[-12.2  55.2  28.8  76.6  39.5  -0.2] -> gepez
[-0.1 -0.1 62.7 -3.6 -0.1 62.7] -> zosa
[47.5 -1.2 85.7 -2.7 80.4 30.2] -> zuku
count zosa: [-0.1]
3
count gepez: [-0.2]
1
count zosa: [62.7]
2

[  6.3  -4.3   6.8 -33.2  -6.9 -19.3  18.1   6.1  -1.5  -0.7   2.5  -1.4
   4.0 -21.5 -62.1 -10.0   6.6  -2.9   2.1  -0.3 -14.6  17.4 -12.0 -11.1
   6.5  -5.1  -6.8 -30.0  -1.2  -1.9] = fala
[  6.3  -4.3   6.8 -33.2  -6.9 -19.3  18.1   2.1  -1.5  -0.7   2.5  -1.4
   4.0 -21.5 -62.1  -5.3   6.6  -2.9   2.1  -0.3 -14.6  -1.6  -1.1   4.8
   7.5   1.3  -7.8  16.5   0.6 -10.1] = zotu
[ 26.2   0.6  -5.2  12.3   6.1 -15.3   0.2  -0.9 -10.7  -3.6  11.8  -4.0
 -15.3   0.1 -46.2   4.3 -19.8   0.5  -4.6   1.3  -4.9  35.4   4.5  -6.3
 -15.1  17.1  -1.7 -48.9   0.0 -16.2] = fili
[  6.3  -4.3   6.8 -33.2  -6.9 -19.3  18.1   6.1  -1.5  -0.7   2.5  -1.4
   4.0 -21.5 -62.1  -5.3   6.6  -2.9   2.1  -0.3 -14.6  -1.6  -1.1   4.8
   7.5 -10.2  -0.4  67.0  -1.0 -14.2] = Bagop
[  0.1   0.9  13.7   6.8   7.8  18.2   6.1 -10.0  -0.8   0.7   0.6  13.4
   4.6   0.6 -29.9   8.6  13.7  -6.3   1.9   8.5  -7.7   6.3 -14.1   6.2
  -2.3 -25.4  13.7  39.7  -0.2 -19.6] = zosa
count zosa: [0.6]
2
count zotu: [-10.1]
1

